These are the activations of a small neural network, seen along a few directions. Each row is one input.
Each table varies a few parts of the input and shows all the possible inputs, shuffled.
A made-up example of a description, with smaller parts first: one of 8 places around a ring, together with either a single point or (one of 2 separate values, together with one of 4 places along a line) or one of 11 places around a ring.
Shared parts are said once, and a part with two or three values counts as separate values.

Other details of the inputs vary at random and push rows far along two fixed directions, the same in every table; ignore that.

Table:
R1: 10; 1; 8; -1; 8; -10; -2; 3; -3; 7; -3; -1
R2: 2; -9; -2; -2; -8; -1; 2; 5; -9; 7; -1; -7
R3: 10; -4; 15; -9; 2; -8; -3; 2; 5; -1; -9; 3
R4: -15; -26; -25; -1; -45; 16; -7; 6; -28; 16; -7; -10
R5: -6; -10; 0; 2; -6; 1; -3; 7; -9; 8; 0; 3
R6: 7; -4; 17; -4; 3; -3; -2; 3; -3; -3; 1; 12
R7: 8; -5; 13; 0; 6; 2; 9; 3; 2; 8; 5; 0
R8: 11; 5; 12; 1; 7; -3; 3; -3; -2; 8; -4; -3
R9: 5; 4; 14; 1; 8; -4; 1; -1; -4; 7; -3; -3
R10: -6; 11; -9; 1; 11; 0; 8; -3; 17; -17; 11; -7
R11: 13; -5; 14; -6; 1; -4; 1; 3; -1; -3; 1; 8
R12: -5; -14; 7; -4; -25; 10; -4; 1; -21; 5; -5; 2
R13: 15; -1; 8; 1; 6; -1; 5; -3; 1; 11; -1; 3
R14: -3; -3; 11; 1; 3; 0; 1; 4; -7; 6; 0; 0
R15: 14; -2; 5; 1; 7; -4; 1; 0; 1; 11; -2; 8
R16: 11; -7; 11; -1; 6; 1; 9; 4; 2; 8; 5; 0
R17: 2; 4; 14; 2; 9; -4; -1; 1; -5; 7; -3; 1
R18: 1; -4; 15; 2; 9; 0; 4; 4; -2; 7; 3; 4
R19: 0; 15; -14; 1; 11; -5; 2; -3; 16; -16; 6; -6
R20: 8; 4; 12; 3; 7; 0; 2; -5; -2; 10; -3; 3
R21: 4; 5; 13; 3; 9; -3; -2; -2; -4; 8; -5; 3
R22: -16; -15; -20; 0; -46; 14; -8; -2; -33; 15; -14; -20
R23: 0; 1; 13; 1; 11; -6; -2; 5; -5; 6; -1; 3
R24: -5; 9; -10; 2; 10; 2; 9; -3; 18; -17; 13; -5
R25: 2; -1; 22; -6; 3; -2; -2; -1; 3; -1; -8; 4
R26: -3; 9; -25; 2; -1; 4; 3; -7; 14; -12; 6; -1
R27: -4; 11; -3; -2; 5; 4; 5; -7; 16; -26; 11; 3
R28: -5; -12; 0; 2; -6; 4; -3; 7; -7; 9; 2; 5
R29: 5; -1; 22; -7; 2; -2; 0; -2; 4; -1; -8; 1
R30: 4; -16; 1; -7; -28; 6; -2; 3; -18; 5; -5; -2
R31: 10; 1; 6; 1; 8; -6; -3; 0; -1; 10; -4; 8
R32: -9; 10; -24; 4; -6; 10; 3; -10; 11; -12; 6; -4
R33: -9; 6; -16; -2; -12; 9; 4; -7; 9; -25; 9; -4
R34: -14; 2; -26; 2; -3; 6; 0; 1; 12; -15; 11; 1
R35: -6; -5; -4; 4; -14; 9; -4; -4; -12; 12; -5; 3
R36: 4; -4; 4; -2; -4; -2; 3; 2; -8; 7; -3; -9
R37: -1; 6; -14; 1; 10; 1; 8; 0; 21; -16; 14; -1
R38: 0; -4; -2; 3; -4; 2; -5; -1; -6; 11; -4; 9
R39: 10; -1; 6; 1; 8; -4; -2; 1; 0; 11; -1; 11
R40: -30; -9; -48; 0; -40; 14; -8; 0; -13; -10; 0; -17
R41: -2; 8; -14; 1; 11; -2; 8; 0; 19; -17; 12; -3
R42: 5; 3; 10; 4; 9; -3; -3; -1; -3; 10; -4; 10
R43: -10; 9; -9; -1; 2; 3; -1; -4; 13; -26; 9; 8
R44: 2; -6; 13; 2; 9; 0; 2; 6; 0; 8; 4; 9
R45: -14; 11; -15; 2; 2; 4; 2; -4; 9; -16; 7; -9
R46: 11; -4; 16; -9; 1; -6; 0; 0; 5; -1; -9; -1
R47: -1; 10; -5; -7; 4; -1; 3; -7; 23; -24; 1; -5
R48: -4; 12; -15; 0; 13; -6; 2; 0; 16; -17; 8; -4
R49: 14; 2; 7; 0; 7; -7; 1; 0; -2; 8; -5; -1
R50: 12; 2; 6; 0; 8; -8; -2; 1; -2; 8; -5; 2
R51: -10; 15; -16; 6; 6; 4; 0; -9; 13; -13; 4; 3
R52: -14; -8; -13; 3; -26; 8; -12; -1; -24; 13; -13; -4
R53: -10; 9; -9; 4; 12; 5; 6; -1; 18; -16; 14; 4
R54: 7; 2; 8; 3; 9; -5; -4; 0; -2; 10; -4; 10
R55: 0; -5; 13; 2; 9; -2; 1; 6; -2; 7; 3; 7
R56: -12; -12; -14; -1; -24; 3; -9; 6; -22; 9; -8; -7
R57: -3; 6; -13; -4; -6; 5; 5; -6; 12; -26; 9; -3
R58: 7; -4; 16; -8; 3; -8; -5; 2; 4; -1; -9; 6
R59: 6; -6; 9; 0; 9; -6; 1; 8; -1; 7; 3; 6
R60: 1; 1; 15; 1; 10; -4; 1; 3; -5; 6; -1; 1
R61: -4; -7; 6; -7; -11; -1; -9; 2; -4; 0; -12; 3
R62: 8; -2; 20; -8; 0; -2; 2; -2; 5; -1; -8; -2
R63: -4; 7; -15; 1; 12; -3; 5; 1; 19; -17; 12; 0
R64: -10; 17; -11; 4; 14; -4; -3; -3; 14; -17; 6; 1
R65: -2; -5; 1; -1; -11; 3; 1; 1; -12; 7; -4; -11
R66: 10; -6; 11; -1; 6; -2; 8; 4; 1; 7; 4; -2
R67: -5; 19; -10; 4; 12; 1; 2; -9; 15; -15; 5; -3
R68: -6; -8; -13; 2; -28; 11; -3; -5; -18; 13; -9; -9
R69: -19; 2; -37; 0; -22; 7; -3; -2; -1; -15; 2; -17
R70: -12; 8; -13; 4; 6; 6; 7; -3; 14; -16; 12; -4
R71: -12; -11; -14; 4; -25; 11; -9; -2; -19; 14; -8; 2
R72: 2; -2; 20; -6; 4; -5; -5; 1; 3; -1; -9; 7
R73: 2; -1; 11; 1; 11; -8; -3; 6; -4; 6; -1; 4
R74: -12; -12; -7; 1; -15; 3; -7; 6; -17; 8; -4; -3
R75: 14; 2; 8; 0; 6; -3; 4; -4; 0; 10; -3; 0
R76: 3; 1; 4; 3; 4; -5; -7; 1; -7; 9; -6; 5
R77: 5; -4; -6; 1; -8; 0; -4; -1; -8; 11; -7; 1
R78: 5; -1; -2; 0; -9; 1; -1; -3; -9; 9; -7; -7
R79: 4; 2; 10; 2; 10; -8; -5; 4; -4; 7; -4; 4
R80: 7; -3; -5; 1; -9; 1; -1; -2; -8; 11; -6; -2
R81: 9; 3; 7; 1; 9; -8; -4; 1; -3; 9; -5; 5
R82: 0; -3; 13; 1; 11; -5; 0; 6; -4; 6; 1; 5
R83: -4; 15; -11; 5; 11; 5; 5; -10; 18; -12; 8; 3
R84: 5; -4; 10; -1; 10; -8; 0; 8; -2; 6; 1; 3
R85: -17; 9; -31; 2; -8; 1; -7; -3; 4; -16; 3; -6
R86: 10; -5; 15; -5; 2; -5; -1; 4; -2; -3; 2; 11
R87: 9; -4; 12; -2; 7; -4; 7; 4; -1; 6; 2; -5
R88: -11; 7; -13; 4; 5; 8; 7; -3; 16; -15; 13; -2
R89: 3; -2; 16; 0; 9; -2; 5; 3; -3; 6; 2; -2
R90: 11; 2; 11; -1; 7; -6; 3; 0; -2; 7; -3; -6
Description of these inputs: one of 9 places around a ring, together with either one of 2 separate values or one of 8 places along a line.
Changing only the place on the ring of 9 turns R67 into R78. The same change can be made to R70. Which row results? -> R66
Changing only the place on the ring of 9 turns R38 into R32. The same change can be made to R6. Which row results? -> R33
Changing only the place on the ring of 9 turns R86 into R43. The same change can be made to R58. Which row results? -> R72
Change only the choice among 2 separate values in R47. List by row number the other rows that result. -> R57
Change only the choice among 2 separate values in R3. List by row number the other rows that result. -> R11
Change only the place on the ring of 9 in R22. List by row number the other rows that result. -> R1, R9, R17, R19, R64, R79, R85, R90
Which other rows agree with R60 in the place on the ring of 9? List them by row number. -> R12, R14, R17, R18, R21, R25, R35, R51, R53
Start at R26 and move only the place on the line of 8, one step at a time. The first step leads to R80. Which rows follow, in order? -> R49, R19, R69, R2, R41, R37

Table:
R91: -13; 14; -52; 15; -6; 3; -5; -4; 15; -17; 16; 0
R92: 3; -13; -12; -7; -40; 10; -1; -6; -20; 20; -22; -11
R93: -13; -28; 6; -8; -35; 13; 4; 16; -31; 2; 2; -14
R94: 8; 25; -3; 8; 37; -4; 12; -13; 25; -13; 19; -3
R95: -12; -32; 6; -8; -43; 16; -2; 3; -18; 5; -4; -14
R96: 0; 9; 18; -2; 25; 0; 16; 1; 39; -36; 19; -7
R97: -7; -10; -9; 8; -25; 16; 1; 0; -36; 22; -9; -22
R98: -19; 12; -40; -5; -10; -2; -11; -12; 13; -31; -11; -4
R99: 30; -16; 38; -12; 6; -5; 7; 15; -3; 7; 7; 19
R100: -10; 33; 16; 3; 33; -9; -6; -5; 25; -29; 1; 8
R101: -9; -17; -23; 11; -30; 2; -2; 3; -29; 27; -9; -2
R102: -14; 14; -45; -3; -11; 0; -19; -10; 14; -33; -7; -2
R103: 5; -13; -19; 7; -33; 16; -7; -5; -30; 23; -8; -5
R104: 27; -18; 42; -8; 4; 0; 5; 7; 8; 5; 1; 13
R105: 18; 0; 38; -7; 22; -20; -5; 8; -8; 11; -19; -4
R106: 12; 25; -8; 9; 37; -3; 15; -14; 27; -15; 12; 8
R107: -10; -30; -4; -12; -43; 13; 4; 9; -28; 4; -3; 0
R108: 9; -9; 27; 7; 30; -10; 3; 12; -8; 35; 7; 10
R109: 19; -19; 42; -10; 7; -2; 12; 4; 6; 5; -3; 12
R110: -15; 19; -35; -1; -12; 9; 6; -9; 18; -25; 2; -29
R111: -23; -9; 4; -3; -35; 6; -22; -6; -31; 11; -20; 0
R112: -11; 20; -6; 13; 48; -5; 9; 9; 26; -8; 23; 2
R113: 17; 0; 28; 11; 24; -15; 7; 15; -11; 30; 2; -2
R114: 39; 2; 27; -8; 9; -9; 3; -2; 4; 20; -10; 4
R115: -24; 10; -53; 12; 3; 13; -7; 1; 16; -13; 18; 8
R116: -31; 11; -50; 12; 6; 12; 0; -2; 14; -12; 15; 6
R117: 11; 4; 42; -3; 15; -11; -9; -4; -7; 13; -20; 25
R118: 18; 6; 41; -2; 14; -11; -16; -1; -4; 12; -17; 27
R119: -1; -12; -10; -9; -39; 7; -2; -7; -23; 19; -14; -22
R120: -24; 14; -46; 13; -2; 2; 1; -6; 12; -16; 17; -12
R121: 3; 24; 0; -6; 34; -21; -4; -8; 29; -28; 2; 1
R122: 18; -16; 42; -13; 12; -8; 12; 12; -5; 6; 12; 8
Describe the family of inputs behind these rows. -> one of 4 places along a line, together with either one of 2 separate values or one of 6 places along a line
Which other rows agree with R120 in the place on the line of 4? List them by row number. -> R94, R95, R108, R111, R119, R121, R122
Change only the choice among 2 separate values in R104. List by row number the other rows that result. -> R99
Change only the choice among 2 separate values in R96. List by row number the other rows that result. -> R93
